A small network was shown many inputs. Here are its activations along a few directions, one row for each input.
Each table varies a few parts of the input and shows all the possible inputs, shuffled.
Descriptions start from the smaller parts, as in this example, which fits no table here: one of 8 places around a ring, together with either a single point or one of 9 places around a ring or (one of 3 separate values, together with one of 6 places along a line).
Shared parts are said once, and a part with two or three values counts as separate values.
(in the rows, 128 means zero)

Other details of the inputs vary at random and push rows far along three fixed directions, the same in every table; ignore that.

Rows:
R1: [110 144 151 177 139 123 107 160 142 122 127 104 106]
R2: [109 164 133 160 176 162  95 153 138 118 123  81  83]
R3: [164 106  53  99 148 174 153 105 111  96 131 146 120]
R4: [184  69  91 136  46  91 174 125 122 101  97 226 141]
R5: [111 114 166  93 102  98 155  83 137 129 144 128 163]
R6: [105 153 160  91 118 102 137  99 125 177 152 128 193]
R7: [145 171  86 114 221 180  65 116 126 100 131  82  69]
R8: [106 145 200 108  67  56 125 110 137 140 105 191 178]
R9: [168 109  79 166 132 145 125 137 130 122 131 118 100]
R10: [137 114 162 217  68  75 139 186 159 159 115 151 132]
R11: [163  18  64 108  90 139 205 139 101 104 122 166 126]
R12: [125 151 116  85 128 131 115  94 116 145 139 122 162]
R13: [140 149 114 174 139 134 102 163 138 141 123 118 101]
R14: [146 143 118 168 132 131  97 167 134 143 118 127  99]
R15: [102 148 163  97  98  98 148 103 125 169 142 145 195]
R16: [169 128  69  81 169 156 110  86 113  74 117 146  98]
R17: [118 130 134 194  93 122 144 183 149 135 110 143 123]
R18: [130 124 145 204 108 115 142 190 146 155 125 123 119]
R19: [173 102  45 104 140 169 149  96 113  99 125 136 117]
R20: [134  92 163 233  60  85 169 202 157 158 118 146 131]
R21: [123 162 158  90 111  85 107  96 127 176 138 137 183]
R22: [116 158 139 159 184 161  92 156 132 128 134  69  77]
R23: [132 116 127 202  99 119 148 179 148 142 118 131 120]
R24: [131 157  79 119 233 212  91 121 114  94 145  67  61]
R25: [ 71 124 170  66  96 109 152 144 106 166 123 152 182]
R26: [131 145 115  88 130 126 117  94 116 149 143 120 163]
R27: [112 180 137  82 140 122  94  87 118 165 146 111 165]
R28: [154  89 151 214  51  73 145 186 151 150 107 172 128]
R29: [104 187 152  61 152 133  99  99 117 172 144 106 174]
R30: [112 157 149 169 184 157  89 159 142 137 140  56  79]
R31: [111 130 161 193 127 123 121 162 155 131 123  98 105]
R32: [ 99 151 166  91  96 102 149 112 137 158 135 144 185]
R33: [ 67 113 186 166 141 143 119 205 122 141 124  96  96]
R34: [104 175 154  77 149 111  95  75 121 134 139 119 154]
R35: [ 95 159 176  87 114  93 116  89 126 137 133 134 177]
R36: [177  89  75 124  81 112 160 110 121  98 109 195 134]
R37: [147 120  81 148 152 173 141 147 136 114 134 106  96]
R38: [172 101  84 107 134 121 135  87 122  85 119 160 112]
R39: [ 99 180 146 152 179 164  85 157 140 122 120  83  89]
R40: [135 115 138 108  84  98 153  98 132 157 133 141 183]
R41: [158 131  79  72 184 184 116  90 105  81 126 117  96]
R42: [132 101  54 115 198 221 123 176  96 114 129  85  65]
R43: [117 164 136  75 144 121 103  80 119 115 128 135 145]
R44: [101 144 173 187 128 112 104 163 153 138 131  95 115]
R45: [105  79 129 137 137 165 146 178 107  96 112 128  81]
R46: [154 131 111 134 171 144  84 123 135 113 126 107  86]
R47: [147  80 106 130  92 123 187 113 120  72 112 191 126]
R48: [181  86  62 123 103 126 157  97 115 104 127 166 131]
R49: [ 96 143 163 178 135 135 130 168 150 119 128 103  96]
R50: [ 67  87 206 198  95 110 145 215 139 145 121 116 110]
R51: [103 178 161  75 156 107  87  74 123 145 146 107 158]
R52: [133 114 133 201  95 120 151 186 142 141 117 138 117]
R53: [114 134 166  93 101  98 148 100 140 173 150 119 189]
R54: [163  99  75 167 152 165 144 149 131 122 140 107  98]
R55: [150  92  94 104 118 146 172 103 120  68 117 163 113]
R56: [120 157 118  81 128 133 113  99 117 140 135 129 161]
R57: [103 168 157  72 155 124 103  76 124 142 139  98 153]
R58: [123 139 169  98  96  79 117  94 130 132 115 171 161]
R59: [171  84  81 116 123 124 145  79 121  82 128 151 116]
R60: [157  33  60  99 102 148 199 140  96 101 119 170 126]
R61: [ 93 165 177  82 113  97 113  95 125 133 127 142 177]
R62: [ 95 166 149 172 190 159  97 163 137 133 144  69  84]
R63: [102 107 178 217  97  99 154 178 156 130 128 127 115]
R64: [195  57  86 143  50  85 178 120 121 109 104 216 140]
R65: [177  93  47 101 156 174 158 101 120 100 141 121 111]
R66: [121 163 157  75 150 103  88  74 132 145 140 110 154]
R67: [131 145 124  82 130 124 110  88 120 159 148 105 169]
R68: [159  89  77  97 146 155 163  87 117  75 136 132 102]
R69: [ 95 155 181 184 133 122 114 173 145 136 122 103 105]
R70: [125 158 120  88 121 121 113  92 116 142 135 141 161]
R71: [121 167 160  69 150 103  81  81 123 144 131 125 149]
R72: [ 72 127 170 142 156 168 111 201 118 121 111 105  88]
Description of these inputs: one of 2 separate values, together with one of 4 places along a line, together with either a single point or one of 8 places along a line.
- Changing only the place on the line of 4 turns R42 into R11. The same change can be made to R52. Which row results? => R20
- List by row number the other rows that have the place on the line of 4 and the choice among 2 separate values in common with R72. => R8, R16, R39, R41, R43, R47, R55, R61
- Change only the choice among 2 separate values in R54. List by row number the other rows that result. => R63
- Change only the choice among 2 separate values in R31. List by row number the other rows that result. => R40

Rows:
R73: [120 203 108  80 218 185  54  95 119 121 140  69  97]
R74: [180 129  76 121 167 143 118  69 129 101 147 107 110]
R75: [120 109 131  34 119 115 138  70  95 128 128 152 177]
R76: [157  92  62 166 161 187 153 165 130 111 133  96  71]
R77: [100 138 193 147 107 100 122 165 140 165 124 126 143]
R78: [167 118  52  88 164 175 126 105 101 108 130 129 107]
R79: [139 129 104 100 179 172 105 112 121 105 134  95  92]
R80: [106 105 124 150 130 142 129 170 117 130 121 121 115]
R81: [ 70 171 218 191 101  86 123 165 156 155 127 118 144]
R82: [144  92 144 190  51  82 174 170 138 118  95 196 137]
R83: [107 113 171  79 101  98 160  77 122 125 138 145 171]
R84: [134 126 108  62  97 120 163  73 110 135 140 160 191]
R85: [166  69  49 160 157 187 145 167 113  91 120 120  60]
R86: [177  65  65 187 129 157 148 167 129  74 110 147  55]
R87: [142  82 146 109  64  76 173 107 126 130 113 187 169]
R88: [146 146  56  54 200 197 112  86 103 125 155  81 119]
R89: [ 61 174 195 133 150 141 103 172 139 195 152  64 145]
R90: [128  83 104 171 122 146 140 174 119  87 114 142  84]
R91: [117 188 170 185 152 101  66 144 165 164 134  74 113]
R92: [165 140  70 155 185 179  96 161 130 100 114 114  71]
R93: [144 133 145 170  86  75 112 127 152 148 127 148 141]
R94: [168  83  94 200 105 132 153 187 137  94 100 162  80]
R95: [ 63 219 219 163 142  99  69 166 160 172 122  93 138]
R96: [151  71  46 159 156 198 161 164 112  87 123 107  71]
R97: [143 138 101  47 157 137 120  59 111 101 132 131 138]
R98: [ 79 209 174 129 183 139  52 156 137 167 144  66 113]
R99: [134  93 139  62  79  95 168  85 107 146 131 172 189]
R100: [129 104 156 155  60  73 185 116 146 108 113 192 161]
R101: [104 140 186 169  78  78 136 149 147 133 102 154 145]
R102: [100 132 175 150 110 100 131 163 140 173 128 124 144]
R103: [131 103 123  36 123 122 139  54 107 106 132 147 158]
R104: [109 152 159 111  91  93 120 111 129 139 125 160 162]
R105: [137 138 100  19 179 158 101  56  93 123 152 111 136]
R106: [ 77 202 186 146 185 140  78 144 145 155 147  57 114]
R107: [176  85  41 184 144 191 164 175 129  86 118 123  67]
R108: [107 211 133 112 204 173  46 139 124 155 136  69 104]
R109: [131 133 100  26 167 168 131  65 102 148 156  91 160]
R110: [150 125  91 169 138 153 126 174 139 119 113 137  95]
R111: [118  93 147 166  99 113 141 170 132 118 115 149 111]
R112: [109  83 157 103  72  87 182  88 117 104 128 174 173]
R113: [138 125 129 184  99 110 130 171 145 111 106 164 112]
R114: [143  87 110 190  89 114 162 181 134 122 111 163 108]
R115: [ 98 166 158 148 113 118 129 156 148 166 137 118 158]
R116: [110 117 175 149  99  97 156 124 145 128 130 135 143]
R117: [ 71 201 189 162 131 116  83 179 141 190 136 102 140]
R118: [169 115 103  81  93  86 136  57 118 150 143 160 190]
R119: [131  90 147  57  80  94 160  82 107 132 121 175 181]
R120: [ 65 177 182 136 175 139  78 155 130 144 129  68 115]
R121: [181  89  73 224 104 134 153 165 152 124 130 123  97]
R122: [157 116  81  78 176 165 117  83 116  92 132 109 101]
R123: [124  97 157 179 102 113 165 150 143 112 127 138 118]
R124: [168 156 116  54 132 100  95  39 116 157 147 132 183]
R125: [138 126 123  55 102 103 138  66 105 120 128 174 173]
R126: [112 135 152 180 106 110 146 140 146 114 119 140 124]
- Changing only one part turns R122 into R116. The same change can be made to R101. Which row results? => R81
- Changing only one part turns R75 into R90. The same change can be made to R108. Which row results? => R104
- What is each input in this table made of? => one of 6 places along a line, together with either a single point or one of 8 places along a line
- List by row number the other rows that have the place on the line of 6 in common with R78. => R80, R85, R99, R102, R110, R114, R117, R118
- List by row number the other rows that have the place on the line of 6 in common with R107. => R76, R84, R88, R89, R96, R109, R115, R121
